[133 138 142 154 125] => 154, 125
[123 111 140 134 154] => 154, 111
[150 122 124 130 128 102] => 150, 102
[149 142 129 133] => 149, 129
[134 111 149 121 137] => 149, 111
[144 125 140 102 120] => 144, 102
---
114   98  150  153  123
113  110  143  130  146
125  129  120  154  105
value 154, 98

126  138  101  150
134  115  129  157
value 157, 101

102  151  116  124  119  120  140 value 151, 102

157  131  143  102  134  122  124 value 157, 102

121  127  155  126
124  136  145  124
value 155, 121

121  119  122  106  123  142 value 142, 106

127  126  129  116  124  154 value 154, 116

137  138  124  151  128  123  135 value 151, 123
---
[[114 122 130 101 131]
 [135 131 128 140 127]]	130

[108 138 106 120]	106

[149 139 146 141 119]	146

[[132 128 136 131 143 118]
 [144 127 110 138 132 110]
 [140 150 125 144 115 123]]	136

[129 101 154 136 145 115 138]	154

[[118 141 122 144 115 133 139]
 [101 111 136 142 113 119 116]
 [136 102 124 143 135 112 101]]	122

[157 118 114 156 141 112 109]	114
---
[124 137 109 140 153 130] yields 109

[[125 101 120 143 148 143]
 [127 123 102 136 127 138]] yields 120

[149 135 124 106 112 145] yields 124

[[143 147 130 137 105]
 [121 120 126 128 133]
 [129 132 128 125 134]] yields 130

[129 154 125 141 150] yields 125

[120 155 127 137 118 120 116] yields 127

[[119 136 127 125 136]
 [107 144 135 108 131]
 [138 140 138 118  99]] yields 127
---
[[106 106 118 129]
 [121 135 125 120]
 [134 106 106 137]] Answer: 129

[122 141 149 126 152 139 115] Answer: 115

[128 108 105 139  98 142 118] Answer: 118

[124 114 155 134 151 112] Answer: 112

[122 110 130 129 132 105 126] Answer: 126

[133 140  99 156] Answer: 156
---
[110 104 138 104] -> 138
[121 119 118 115 124 125 101] -> 118
[ 99 111 114 101 154 153 128] -> 114
[106 129 139 125 106] -> 139
[121 104 110 134] -> 110
[150 124 136 123 120] -> 136
---
[[116 133 124 130]
 [150 142 139 128]] out 128

[[115 111 122 137 142 146 150]
 [120 140 114 118 141 128 150]
 [148 128 146 107 114 125 107]] out 150

[[123 127 131 132 132]
 [128 140 104 127 116]] out 116

[[146 125 126 155 108]
 [145 137 110 106 144]] out 144

[[128 136 122 128 142 128 107]
 [108 133 114 135 102 125 150]] out 150

[[132 128 131 121 146 129  99]
 [131 121 124 133 130 131 127]] out 127

[[110 124 152 156 115]
 [103 132 149 156 105]] out 105

[[130 139 126 154]
 [133 124 143 154]
 [131 123 137 104]] out 154
---
[[143 151 116 110 125]
 [129 119 141 157 128]
 [119 127 137 152 126]] result: 126

[[131 124 106 127 129 133]
 [134 122 113 121 133 136]
 [126 118 120 124 141 134]] result: 134

[[138 106  99 153 151 147 137]
 [135 125 122 134 150 113 125]
 [121 107 123 132 113 154 131]] result: 131

[[130 130 120 112 131 123 131]
 [148 142 125 120 108 112 144]
 [105 119 139 111 128 143 129]] result: 129

[[154 135 131 155 118 109]
 [135 136 120 152 136 127]
 [157 123 122 128 116 108]] result: 108

[[154 150 140 133 113 102 101]
 [153 111 156 106 112 110 126]
 [119 148 107 127 137 147 105]] result: 105

[[134 138 151 107  99 133]
 [139 118 123 120 145 108]
 [107 125 124 143 135 138]] result: 138
---
[146 147 141 101 154 128] -> 154
[127 155 146 148 121 116 151] -> 116
[140 153 131 141 115] -> 141
[ 99 146 127 118 155 133] -> 155
[123 140 104 127 123] -> 127
[140 149 108 104 103] -> 104
[125 115 150 151] -> 150
---
[[146, 127, 117, 114, 148, 135, 128], [129, 132, 145, 149, 130, 128, 126], [118, 125, 122, 114, 115, 107, 128]]	135
[136, 101, 129, 131, 145]	131
[137, 104, 109, 117]	109
[[117, 132, 156, 128], [110, 136, 156, 128]]	156
[[137, 139, 156, 131, 109], [105, 119, 110, 121, 105], [126, 117, 110, 147, 146]]	131
[[130, 118, 131, 125, 127, 124, 124], [130, 100, 135, 119, 140, 99, 111]]	124
[[120, 125, 121, 138, 114], [104, 132, 110, 147, 130]]	138
[151, 115, 152, 149]	152
[[150, 151, 111, 154, 138, 147, 121], [132, 125, 125, 133, 113, 135, 134], [121, 123, 141, 125, 139, 128, 122]]	147
[[153, 121, 137, 123], [114, 112, 141, 113], [113, 111, 142, 111]]	137
---
[[122 118 118 131 152]
 [149 113 130 116 125]
 [131 128 132 124 122]] -> 118

[[115 106 130 116 126 135 153]
 [117 110 141 117 136 135 130]
 [112 107 126 118 129 130 153]] -> 130

[[123 128 110 150 120 131]
 [127 120 144 138 131 129]
 [133 125 101 141 143 126]] -> 110

[[137 107 132 133 118 127 125]
 [139 110 131 134 122 126 127]
 [128 116 132 129 118 129 124]] -> 132

[[114 122 142 123 134]
 [136 134 128 133 104]
 [135 133 130 135 105]] -> 142

[[148 121 131 126 123 124 153]
 [137 154 126  99 119 150 139]
 [123 121 131 121 153 121 120]] -> 131
---
[137 136 155 101 142 112] → 137, 112

[107 103 119 139 121 141] → 107, 141

[[127 123 144 136 123]
 [121 108 112 114 125]
 [129 130 102 121 124]] → 127, 124

[[138 144 141 127 141 139 147]
 [118 126 112 129 114 116 109]
 [111 112 127 146 151 139 135]] → 138, 135

[[103 115 131 157 139 117]
 [137 136 130 136 103 138]
 [146 112 126 122 133 113]] → 103, 113

[[156 107 131 141 123]
 [141 132 143 119 104]] → 156, 104

[101 130 140 151 103 123] → 101, 123

[[136 105 127 101 125 119 118]
 [126 154 111 121 113 138 116]
 [137 106 128  99 125 126 123]] → 136, 123

[110 140 126 128 105 141] → 110, 141
---
[[125 137 115 131 130 126 130]
 [130 123 154 137 131 135 105]] >> 123

[[122 113 106 139]
 [133  99 132 124]
 [134 105 112 139]] >> 99

[[112 124 130 145 133 130]
 [122 131 107 130 120 126]] >> 131

[[101 135 140 130 153]
 [132 125 116 146 122]
 [105 122 144 137 115]] >> 125

[[114 128 102 134]
 [107 135 114 141]] >> 135

[[148 129 131 125 152 121 143]
 [118 126 104 127 116 129 116]] >> 126

[[119 156 123 114 115 104]
 [124 117 122 121 121 120]
 [155  99 126 117 117 112]] >> 117

[[144 130 139 131 154 116 131]
 [116 130 110 113 130 119 106]
 [115 125 105 128 104 138 125]] >> 130
---
[116 104 108 107 119 134] yields 116
[153 143 134 134 127] yields 153
[106 118 117 149 134 127 129] yields 106
[120 130 129 108 107] yields 120
[155 140 122 125 156 108 102] yields 155
[146 122 118 150 116 141 137] yields 146
[102 103 125 144] yields 102
---
[127 131 140 121 151 126 114] Out: 114, 127

[127 134 104 119 135] Out: 135, 127

[[142 123 150 125]
 [134 136 149 126]
 [127 134 142 139]] Out: 125, 127

[106 118 110 141] Out: 141, 106

[[105 114 122 120 127 124]
 [138 145 142 122 119 129]
 [137 153 146 144 128 121]] Out: 124, 137

[[128 145 135 136 138]
 [116 146 134 100 120]] Out: 138, 116

[[124 107 113 144 155 119]
 [154 133 127 146 143 120]
 [106 147 144 111 139 144]] Out: 119, 106

[[113 116 104 127 151]
 [140 146 118 138 129]] Out: 151, 140

[128 137 133 107 101] Out: 101, 128
---
[[117 126 137 134 146 131 135]
 [137 114 123 128 111 128 128]
 [109 132 145 127 152 127 136]] ans = 132

[[129 139 107 130]
 [126 127 117 124]
 [118 152 110 115]] ans = 152

[[132 130 147 106 133]
 [124 126 117 134 125]
 [119 133 116 130 126]] ans = 133

[[121 123 125 128 129]
 [126 122 128 118 129]
 [109 106 122 129 129]] ans = 106

[[128 136 138 133 137]
 [103 133 149 146 127]
 [107 123 111 145 113]] ans = 123

[[134 113 130 134 130 126 128]
 [136 126 120 135 126 124 116]
 [129 129 105 123 117 134 119]] ans = 129

[[113 129 116 118 137]
 [134 107 127 150 106]
 [129 132 123 132 124]] ans = 132

[[149 122 118 106 143]
 [133 113 115 152 138]
 [153 143 104 144 152]] ans = 143

[[154 150 126 135]
 [143 141 126 134]
 [121 124 132 126]] ans = 124
---
123  115  105  108  134  111
127  112  134  117  133  105
111  106  140  142  116  124
>> 142

133  137  136  144  144  143
132  136  137  138  140  140
155  152  151  145  142  135
>> 145

125  130  147  140  103
137  144  113  147  137
130  129  137  131  119
>> 137

139  119  112  150  123  147  109
144  152  143  103  103  105  106
143  123  138  146  133  105  137
>> 133

117  121  140  128  150  125
137  157  110  136  104  138
131  126  130  111  123  139
>> 111

131  124  125  130  121  132
135  136  134  124  125  124
142  127  153  131  120  134
>> 131

125  118  142  130  123  119
116  132  121  157  138  149
123  144  125  122  113  120
>> 122
